Each row below holds a small network's activations on one input, seen along a few directions.
In each table, some parts of the input vary, and every possible input appears once, in random order.
Descriptions start from the smaller parts, as in this example, which fits no table here: one of 5 places around a ring, together with either a single point or one of 11 places along a line or (one of 3 separate values, together with one of 4 places along a line).
Shared parts are said once, and a part with two or three values counts as separate values.

Rows:
R1: [  1   9 -16  -9  -9   6 -11  -3   4   7   9 -10   6  19 -18]
R2: [-17 -15  19  23  -9  22  -3 -34   3  15   5   5  12   6  -4]
R3: [ 37  14  -1  -4  12   9  -1  18   5 -19  -7  -1  -9 -15  11]
R4: [-20 -11   1 -15  15 -35  11  10  -7  -3  -8   6  -4 -10   6]
R5: [  7   2 -19 -18 -25  -3 -10  15   1  37  25  13  24  -3  11]
R6: [-14 -26 -13 -27 -23 -18   6  12   7  31  19  27  30   1  19]
R7: [ 16 -11   5 -15  16  -6  16  15  12 -27 -13  13  -8 -14  21]
R8: [  6  11 -12   7   3  -4  -3  10  -7 -12  -2 -20 -21   2 -18]
R9: [-25  -7  12  23  -9  16  -1 -40  -3  18   5   5  14  12  -7]
R10: [-17 -16   1 -17  10 -29   9   9   0   2  -5   8   7  -4   9]
R11: [ 39   2  -5   3   0  32  -3  25   6 -28  -2 -12 -29  -5   9]
R12: [  1   3 -12   1  -1   1  -9  11  -3   4  10 -16 -11   8 -14]
R13: [  3  -7 -24 -11 -36  10 -14  13   2  30  30   1  10  10  -4]
R14: [ 33   4  -7   4   1  22  -4  18   4 -24  -2 -10 -21  -2  -5]
R15: [  2  14  -5  -2   9 -20  -6  15 -10   6  -5  -7  -6 -12  -5]
R16: [ 19 -16  30  35   0  44   3  -1  11 -23  -3   2 -23 -18  24]
R17: [  7  -6   7 -16  18 -12  18   9   8 -26 -16   7  -6  -9  12]
R18: [ -4  23 -15 -13  -2 -14  -6  -6  -1  14  -2   1  24  11 -10]
R19: [-35   2  -5 -27   1 -40   8 -15  -8   7  -9  12  28  21  -7]
R20: [-16  19 -17  -9 -12 -10 -12 -14  -9  11   3 -11   7  31 -29]
R21: [-21 -14  24  35   2  12   0 -19 -11   6   2  -3 -16 -10  -3]
R22: [-33  -3  16  21 -10   6  -4 -45 -10  20   1   3  13  21 -14]
R23: [ 29  18   0  -3  13   2   1  13   3 -17 -11  -6  -6 -11   1]
R24: [-19 -20  23  32  -2  18  -2 -20  -4  12   6  -2  -5  -5   0]
R25: [-26  -2  -8 -25   1 -29  10  -9   1   6  -7  14  28  13  -1]
R26: [ -1   6 -12   5   0  -5  -8  14 -10  -1   3 -17 -20   2 -18]
R27: [-13  28 -12 -16  -2 -25  -8 -12  -9  16  -4  -1  23  18 -16]
R28: [-14 -10  24  37   4  12   3 -21  -7  -6  -5  -6 -17 -11  -2]
R29: [ 13 -14  28  34   3  37   3 -11   7 -20   0   4 -16 -15  13]
R30: [  4 -10  28  32   5  31   5 -17   4 -18  -3  -1 -15 -10   5]
R31: [  4  18 -10 -16   1  -7  -8  -2   3  12   2   0  21   6  -5]
R32: [-17  -8  -3 -27   4 -22   9  -5   7   4  -3  14  25   9   5]
R33: [-12  -5   1 -13  18 -33  16   6  -4 -15 -14   2  -6 -10   7]
R34: [ 44  10   2  -2   9  18  -1  26   8 -21 -11  -2 -16 -19  22]
R35: [  5  11  -7  -6   8 -13  -7  12  -4  10   3  -6   4  -5   0]
R36: [-14 -28  10  20 -36  25  -5 -17   4  40  28  16  15  -2  10]
R37: [ -8  15 -21  -8 -10   0  -8  -8  -2   9   7  -9   8  24 -22]
R38: [ 10  21  -6  -1  14 -18  -1  10  -6  -7  -8 -11  -8 -11  -3]
R39: [ 24  10  -7   2   4  16  -1  12   1 -23  -2 -15 -20   3 -12]
R40: [ 23 -13   8 -13  14   4  17  23  16 -28 -16  12 -17 -17  33]
Describe the family of inputs behind these rows.
Answer: one of 4 places along a line, together with either a single point or one of 9 places along a line
The inputs of R13 and R36 match in every part but the place on the line of 4. If R11 is changed in the same way as R13 into R36, which row does it become?
Answer: R16
Which other rows does R35 become when the place on the line of 4 takes its other values? List them by row number.
Answer: R10, R12, R24
A walk changes only the place on the line of 4. It starts at R25 and steps to R18. List the rest of the walk in order.
Answer: R37, R9

Rows:
R41: [-18  -1 -16  -7 -14 -13  -2   3  -2  29  20   0  14   2   1]
R42: [-15 -11  -6 -12 -22  -4  -2  -3   7  37  10  21  25   4   8]
R43: [ 10   4  11   0  19   0   0  18  -3 -25 -17  -8 -33 -12  -3]
R44: [-38  -2  10  19 -10   4 -12 -30  -8  22   7   6  17  21 -22]
R45: [ 15   6  15 -17  31 -17  15  20  13 -32 -26   9  -7 -16  24]
R46: [-15   9 -11 -16   6 -38  -1   2 -14  10  -1  -6   3   9 -20]
R47: [ -4  -4  30  42  -2  30   1 -19  -2 -15  -4   1 -17 -10  -7]
R48: [ 58  32 -27 -10   5  26 -12  41   4 -21   2 -14 -23   0  -8]
R49: [ 25  39 -41 -35 -20 -11 -22  27   1   8  11 -16  10  21 -23]
R50: [  8   1  21  51  -2  40  -2 -35  -3  -6   1 -19 -24  -7  -8]
R51: [-12   9 -10 -39  19 -49  12   2  -6   1 -14  13  30  -4   6]
R52: [ 15  -7   7  14  -1  19  -3  18  -1  -9   7   2 -21 -16  21]
R53: [-16   3 -23 -25   7 -43  10  -2  -8  -3 -10  -1  16   9  -7]
R54: [ 24 -25  13  13  -7  23   2   9  10  -1   3   9  -4 -19  27]
R55: [  7 -29  24  12  -6  27  11  -5   7 -13   6  11  -6 -11  22]
R56: [-28   1   4  25 -11  16 -16 -42 -12  29  10 -18  14  26 -23]
R57: [-28 -21   1 -11 -16  -1   5 -19   7  26  17  20  24  12   2]
R58: [ 11  -5  -3  -4  24  -8  15  14   9 -36 -21 -11 -18 -10   9]
Describe the family of inputs behind these rows.
Answer: one of 2 separate values, together with either a single point or one of 8 places along a line
The inputs of R50 and R56 match in every part but the choice among 2 separate values. If R54 is changed in the same way as R50 into R56, which row does it become?
Answer: R42

Rows:
R59: [  4 -18  19   5  -7  20  11  -9   8 -23 -12  17  10  -2   7]
R60: [-31 -20   3 -15   8 -30  -1   9  -3  21  -3  17  16  -7  20]
R61: [-15  24  -3  -6  -2 -13 -12 -23 -11   3  -3   4  19  34 -26]
R62: [ 28  18  10   4  14  14  -5   2   3 -40 -31  -5  -9  -4   0]
R63: [  8 -21  16  43 -12  28  -6   1  -9  -3  20   5 -23 -14  16]
R64: [ 23  15   1 -13  17 -14  22   5  13 -29 -24  -9 -23 -20   4]
R65: [-11  -3  18  -3 -10   9   0 -25   3  13 -11  18  24  17   7]
R66: [ -2 -16  10  -6   2  -3  28  -5   7 -14  -3  20  -1 -17  19]
R67: [-15 -17  10   7  -9  21   0 -26  15  27   8  -5  10  11  -3]
R68: [ 33  19 -49 -32 -22   5 -17  58   2 -14  10  -4  -6  22  16]
R69: [-25  -2 -19 -28  15 -51   2   4 -21  20  -1  -6  12  12 -21]
R70: [-21  -2   2  -9  -4 -13  14 -18   2  17  -7  21  18   0  20]
R71: [-12 -32  13 -12  13 -22  14  22   6  -9   2  15  -3 -25  17]
R72: [-20  11  -9  13 -22   0 -13 -12 -22  23  21 -23 -14   6 -35]
R73: [ 32   6   4  30   6  27  -1  15  -2  -9  -6 -21 -50 -24 -15]
R74: [  1 -20  14  29   3  35  -2  -6   8 -16  12   1   6   2  15]
R75: [ 16   7   9 -16  36 -29   7  33   0 -25 -14 -12 -22 -16  13]
R76: [-13 -12  12  30 -26  16 -11 -14 -11  30  17  -1 -10  -2   8]
R77: [ 30   6   3  11  24  30  -1  -1  14 -20 -10 -23 -26  -8 -12]
R78: [-22  22 -20 -12   4 -37   2 -18 -16   7  -1   5  16  21 -12]
R79: [ 37  17 -34 -31 -27   3 -13  25  20  32  23   4  41 -11  -8]
R80: [-25  18 -10  11   0   5 -19 -17  -5   9  14 -18  14  27 -29]
Describe the family of inputs behind these rows.
Answer: either one of 2 separate values or (one of 4 places along a line, together with one of 5 places along a line)
Which other rows does R72 become when the place on the line of 5 takes its other values? List them by row number.
Answer: R61, R69, R78, R80
Which other rows does R71 become when the place on the line of 5 takes its other values? List them by row number.
Answer: R59, R63, R66, R74
